These are the activations of a small neural network, seen along a few directions. Each row is one input.
Each table varies a few parts of the input and shows all the possible inputs, shuffled.
Descriptions start from the smaller parts, as in this example, which fits no table here: ring(8) and (point or ring(9) or (values(2) and line(6))).
Shared parts are said once, and a part with two or three values counts as separate values.
In the rows, 128 means zero.

Other details of the inputs vary at random and push rows far along two fixed directions, the same in every table; ignore that.

Table:
r1: [ 97 115 181 143 152  49 127  98 106 200  68 139]
r2: [ 88 199 130 120 169  53  97 126 121  88 172  98]
r3: [111 174 112 109 150 102 119 133 131  92 176 104]
r4: [103 205 124 133 215  53  65 134 127  55 183  93]
r5: [165 131  75 117  72 195 150 151 146 109 163 117]
r6: [ 83 140 166 137 147  89 114 107 111 162  94 151]
r7: [168 126  37  85 106 238 123 153 114  84 160 136]
r8: [131 144 110 119 127 129 123 126 134  84 159 108]
r9: [ 97 114 215 155 137  51 131 100 134 175  84 112]
r10: [177  86  88 117  63 224 169 135 152 115 144 122]
r11: [190 123  63 126  90 218 127 150 143  70 177 112]
r12: [170  95  80 115  50 221 167 144 153 129 152 121]
r13: [141 144 115 122 141 134 123 133 140  84 156 110]
r14: [128 104 146 129 138 107 144 114 119 183  80 146]
r15: [ 96 109 217 150 141  53 133  99 136 174  83 113]
r16: [ 91 126 206 151 129  48 140 112 140 184  78 115]
r17: [ 96 194 125 128 210  55  59 129 125  55 185  90]
r18: [141 108 133 124  85 158 170 133 154 160 122 122]
r19: [105 133 163 133 163  54 117 127 109 153 109 155]
r20: [104 114 221 153 153  59 135 103 141 178  81 114]
r21: [156  60 146 142  85 156 176 115 129 221  54 156]
r22: [135 166  77 113 157 110  92 152 103  73 174 147]
r23: [169 135  73 124 110 189 112 139 137  62 183 106]
r24: [119 173 111 122 149 102 116 135 137  83 159 107]
r25: [156  59 135 129  83 167 168 137 134 188  90 171]
r26: [154  86 141 144 105 168 145 134 160 152 115 118]
r27: [ 88 146 162 121 160  76 104 114 100 157  89 132]
r28: [156  60 151 157  73 177 153 126 160 181  98 121]
r29: [119 167 115 123 142 101 109 124 128  75 163 105]
r30: [146  63 177 143  69 157 188 115 160 194  71 131]
r31: [108 136 181 156 157  66 106 123 139 148 112 106]
r32: [158 111  82 112  84 198 152 143 151 103 157 116]
r33: [173 134  37  97  96 231 119 159 114  88 151 138]
r34: [109 178  84 103 169 140  94 129 106  73 169 143]
r35: [111 165 110 116 146 100 109 131 134  80 165 104]
r36: [172 117  85 126  75 195 149 142 146  99 148 119]
r37: [ 93 101 196 135 155  47 131 114 111 193  84 157]
r38: [173 142  69 119 115 188 126 145 141  56 179 111]
r39: [159 115  74  98 105 215 136 146 122 121 123 143]
r40: [101 107 222 150 150  61 134  99 136 180  87 111]
r41: [ 79 178 126 129 191  69  87 131  91  85 159 137]
r42: [125 181  79  99 169 136  92 142 101  77 150 128]
r43: [107 121 161 140 119 123 133 116 118 177  81 158]
r44: [116 187  82 113 167 137  95 133 109  72 163 146]
r45: [119  88 158 132 120  99 136 124 118 178  98 160]
r46: [180 118  23 101 105 215 125 143 116  87 167 139]
r47: [129  90 126 144  90 169 150 134 115 158 111 158]
r48: [179  46 120 140  51 201 181 125 131 216  62 158]
r49: [105 130 188 145 157  67 112 106 132 138 116 106]
r50: [123 153 119 128 171 112  95 133 137  85 170  99]
r51: [132 164 105 118 126 127 133 139 138 101 164 111]
r52: [149  33 143 145  53 216 193 132 131 210  77 170]
r53: [ 80 212 111 131 209  54  73 139  86  60 173 134]
r54: [120 177  88 116 141 114 104 137 132  62 181 102]
r55: [124 159 121 119 163 107 107 126 129  73 168 103]
r56: [104 146 181 141 150  60 132 111 135 137 108 113]
r57: [129  70 165 137  83 178 172 115 137 212  58 170]
r58: [ 87 124 207 142 142  50 146 110 146 180  80 117]
r59: [108 143 184 148 150  60 118 114 132 137 109 109]
r60: [132 166  66 101 177 120  98 130 101  80 167 129]
r61: [132  60 160 125  78 172 159 119 124 216  51 149]
r62: [168  90  75 133  75 232 162 153 124 127 135 163]
r63: [181 107  97 133  93 201 142 138 149 103 149 117]
r64: [ 83 140 169 142 170  73 125 124 107 147 107 150]
r65: [120  92 157 137 115  98 135 124 116 178  97 160]
r66: [101 169 104 114 161 123  93 123 108  92 150 144]
Description of these inputs: ring(6) and (ring(5) or line(6)).
Q: The inputs of r11 and r49 match in every part but the ring(6) part. If r22 is changed in the same way as r11 into r49, which row does it become?
A: r45
Q: Change only the line(6) part in r63. List by row number the other rows that result.
A: r4, r24, r38, r51, r56
Q: Change only the ring(6) part in r61. List by row number the other rows that result.
A: r7, r27, r33, r39, r42
Q: Which other rows agree with r40 in the ring(6) part? List them by row number.
A: r3, r7, r10, r32, r34, r37, r50, r52, r55, r60
Q: Change only the ring(5) part in r6. List by row number the other rows that result.
A: r1, r27, r47, r65

Table:
r67: [105 135 190 121 161  33 142 110 154 158  99  91]
r68: [123 197  71 131 137 149  87 146 125  16 220 103]
r69: [ 73 143 207 148 157  61 132 115 141 131 123 120]
r70: [184  68 117 157  31 182 178 142 158 162 127 129]
r71: [123 171  21  80 157 156  87 152  85  51 210 150]
r72: [132 210  37 105 176 159  88 152  95  56 183 145]
r73: [121 200  69 117 138 169  81 139 134  16 203  91]
r74: [ 93 143 196 118 165  56 138 102 149 157  97  89]
r75: [ 84 157 203 139 144  67 112  94 135 155  92  87]
r76: [156  60 104 106  62 201 163 132 106 175  96 180]
r77: [199  26 122 158  93 220 156 130 128 160 101 129]
r78: [172  80 122 127  44 205 169 118 162 173  91  94]
r79: [ 88 156 174 131 169  59 123 113  96 165  67 161]
r80: [ 66 144 155 132 175  59 115 119 102 182  94 154]
r81: [ 84 145 185 172 135  45 120 122 134 129 129 120]
r82: [163  70 103 110  63 210 165 133 111 167  86 178]
r83: [138 214  37 103 175 157  89 151  92  45 179 148]
r84: [189  57 128 128  50 187 200 137 172 172 120 126]
r85: [142 193  31  88 160 157  94 148  90  27 174 155]
r86: [123 108 183 162 197  60  94  75 128 139 107 132]
r87: [107 136 196 147 157  28 144 127 140 150 135 119]
r88: [197  43 127 144  81 222 118 154 161 169 101 144]
r89: [ 78 152 212 124 167  63 129  99 145 149 100  96]
r90: [ 68 143 216 136 161  75 132 105 143 144 108 108]
r91: [ 60 135 167 124 176  47 110 113  95 183  97 158]
r92: [186  69 109 130  35 187 176 128 167 173  94  97]
r93: [135 175  61 121 146 146 113 164 142   8 232 120]
r94: [109 108 200 161 192  53  87 121 110 150  89 114]
r95: [148  52  98 105  61 203 163 133 109 187  99 175]
r96: [169 192  36 110 129 131  95 151 132  28 219  86]
r97: [155  86  92 133  75 222 168 144 126 190  93 169]
Q: What is each input in this table made of?
A: line(4) or ring(11) or (values(2) and ring(8))
Q: Which other rows belong to the same alternative as r80? List them by row number.
A: r71, r72, r76, r79, r82, r83, r85, r91, r95, r97

Table:
r98: [ 79 180 149 130 199  58  95 123 103 109 130 131]
r99: [ 90 167 145 125 176  72  92 119 102 115 131 134]
r100: [112 116 149 128 132  99 132 118 116 157  96 145]
r101: [137 155 100 122 128 137 119 126 135  86 158 106]
r102: [ 88 138 194 130 154  59 123 107 133 157  99 103]
r103: [130 117 150 124 114 136 142 124 148 150 113 112]
r104: [117  91 209 159 148  69 125 104 133 178  81 120]
r105: [162 138  39 102 114 193 120 153 115  84 176 137]
r106: [119 110 134 128 120 121 132 126 122 160 102 145]
r107: [174 107  86 127  70 212 154 138 154 122 142 118]
r108: [121 184  89 103 161 123  94 137 131  57 183  95]
r109: [108 108 192 149 114  88 146 103 140 186  81 112]
r110: [176 103  91 127  65 206 162 144 150 112 144 122]
r111: [129 139 135 138 170  94  90 125 124  94 150 107]
r112: [143 101 107 123  97 173 139 132 122 144 118 148]
r113: [129 121 117 123 127 131 133 132 123 139 115 145]
r114: [129 124 147 121 122 131 141 120 143 135 118 111]
r115: [104 134 189 148 133  65 140 120 139 158  99 114]
r116: [189  81  93 138  95 208 139 143 149 114 141 124]
r117: [113 139 157 138 126  90 127 125 133 129 126 110]
r118: [105 177 135 115 173  84 106 126 133  91 149  98]
r119: [ 85 178 155 126 192  53  93 114 102 113 128 136]
r120: [156  71 139 139  65 181 180 129 157 161 116 133]
r121: [104 120 189 130 133  85 139 107 139 165  92 110]
r122: [185  84  99 138  97 201 133 142 148 119 141 124]
r123: [118 110 158 131 128 102 142 123 118 185  91 146]
r124: [124 177  70 102 168 115  92 140  98  68 179 127]
r125: [132 128 146 138 108 121 140 133 143 136 125 116]
r126: [101 205  81 107 195  87  69 138  99  53 184 126]
r127: [131 201  65 112 155 122  87 151 126  26 210  98]
r128: [163 171   9  92 134 202  97 155 110  23 210 135]
r129: [118 119 135 130 129 138 132 124 115 140 111 144]
r130: [158  85 121 135  70 186 167 139 158 145 135 130]
r131: [175  70  91 124  57 231 165 142 138 164 109 159]
r132: [152 188  24  96 151 186  85 157 111  25 210 134]
r133: [135 101 160 145  96 134 160 116 151 173  93 118]
r134: [ 95 114 190 143 143  72 138 111 120 193  70 147]
r135: [170  95  71 113  82 210 152 141 130 124 130 153]
r136: [110 136 137 125 147  94 119 127 117 144 112 143]
r137: [ 85 142 176 139 166  73 116 118 111 158  97 140]
r138: [104 134 160 127 158  69 129 115 108 161 101 140]
r139: [130  89 159 139 101 148 154 121 129 188  78 155]
r140: [108 137 148 128 145 103 117 117 111 138 113 144]
r141: [170  99  70 110  85 205 151 142 121 126 138 147]
r142: [ 91 168 158 135 174  50 114 124 133 104 152 111]
r143: [142  87 116 125  90 166 148 130 125 161 103 150]
r144: [113 103 180 144 112  98 153 115 144 162 110 124]
r145: [105 179 129 129 162  79  99 121 129  95 153  98]
r146: [181  81  97 139  95 201 131 141 146 119 142 121]
r147: [143 180  36 102 157 180  96 151 107  30 198 132]
r148: [147  85 109 130  84 203 151 135 125 151 111 149]
r149: [ 94 215 124 121 192  43  80 130 116  46 182  96]
r150: [ 91 108 188 147 136  93 135 114 117 192  74 144]
r151: [109 122 160 132 145  84 138 121 114 174  93 142]
r152: [152  77 128 130  81 181 164 126 131 177  90 157]
r153: [130 120 127 131 110 135 138 131 142 116 151 118]
r154: [100 134 157 134 145  97 115 119 114 155 106 142]
r155: [129 153 134 136 185  85  89 124 124  83 155 108]
r156: [143 117 134 135 102 146 149 118 146 140 117 116]
r157: [147  71 142 142  65 172 172 131 158 170 116 130]
Q: The inputs of r116 and r155 match in every part but one. If r139 is changed in the same way as r116 into r155, which row does it become?
A: r119
Q: The inputs of r140 and r132 match in every part but one. If r149 is changed in the same way as r140 into r132, which row does it become?
A: r125
Q: What is each input in this table made of?
A: ring(6) and (point or line(4) or line(5))
Q: Start at r114 and move only the line(4) part, one step at a time. The first step leads to r156. Which rows follow, in order?
A: r110, r120
Q: Change only the line(5) part in r135. List by row number the other rows that result.
A: r119, r138, r147, r152
Q: Change only the ring(6) part in r138. List by row number the other rows that result.
A: r105, r123, r124, r141, r151
Q: Change only the line(5) part in r126. List by row number the other rows that result.
A: r105, r106, r150, r154
Q: Which other rows agree with r143 in the ring(6) part? List them by row number.
A: r99, r102, r109, r111, r112, r117, r124, r148, r153

Table:
r158: [169  60 157 144  87 108 149 107 147 172  91 105]
r159: [129 141 169 117 108  88 149 121 159 174  76  96]
r160: [162 120 102 109  76 173 147 117 127 185  81 143]
r161: [112  98 189 182 137  51 149 121 138 182 114 160]
r162: [127 105 135 132 126  87 119 119 106 183  60 142]
r163: [ 65 196 142 130 138  75 133 127 109 115 140 128]
r164: [ 99 189 117 116 171 145  78 121 112 100 135 135]
r165: [132  79 112  84  99 170 199 139 132 136 145 172]
r166: [106 141 172 150 144  38 114 125 115  89 165 123]
r167: [131 142 140 126 115 184 135 125 160 104 114 104]
r168: [110 112 146  76 178  65 157 104 124 169 106 126]
r169: [ 89 126 156 143 171 112  81 120  98 135  87 143]
r170: [129 122  55 127  93 171 118 165 109 102 162 173]
r171: [148 121 138 151 168  54 116 122 137 148 114 118]
r172: [117 129 156 136  67 140 180 144 160 148 114 132]
r173: [112 137 139 132 114 191 139 108 125 138 100 112]
r174: [113 150 158 142 192  83  67 108 129  60 163  98]
r175: [126  92 105  77 159 198 145 122 137 112 149 139]
r176: [162 144  86 111 113 144 121 143 149  98 169  71]
r177: [124 148  96 134 103 145 137 153 149  82 204 108]
r178: [202  91  90 125 100 171 132 153 115 154 116 141]
r179: [155  75 151 168 137 159 126 116 137 136 111 133]
r180: [124 159  65 116  83 182 132 146 114 104 163 166]
r181: [117 156 143 146 208 100  69 133  99 101 141 136]
r182: [119  76 188 151  98 161 135 112 162 165 104  95]
r183: [150 189  55  93 120 158 128 130 119  87 148  96]
r184: [129 158  96 139 152 102 102 155  89  78 185 160]
Q: The inputs of r173 and r163 match in every part but one. If r167 is changed in the same way as r173 into r163, which row does it become?
A: r172
Q: What is each input in this table made of?
A: values(3) and (point or ring(8))
Q: Change only the values(3) part in r178. List by row number the other rows that result.
A: r181, r184
Q: Start at r183 and move only the ring(8) part, one step at a time. The first step leads to r160. Which rows follow, in order?
A: r162, r178, r171, r158, r176, r159
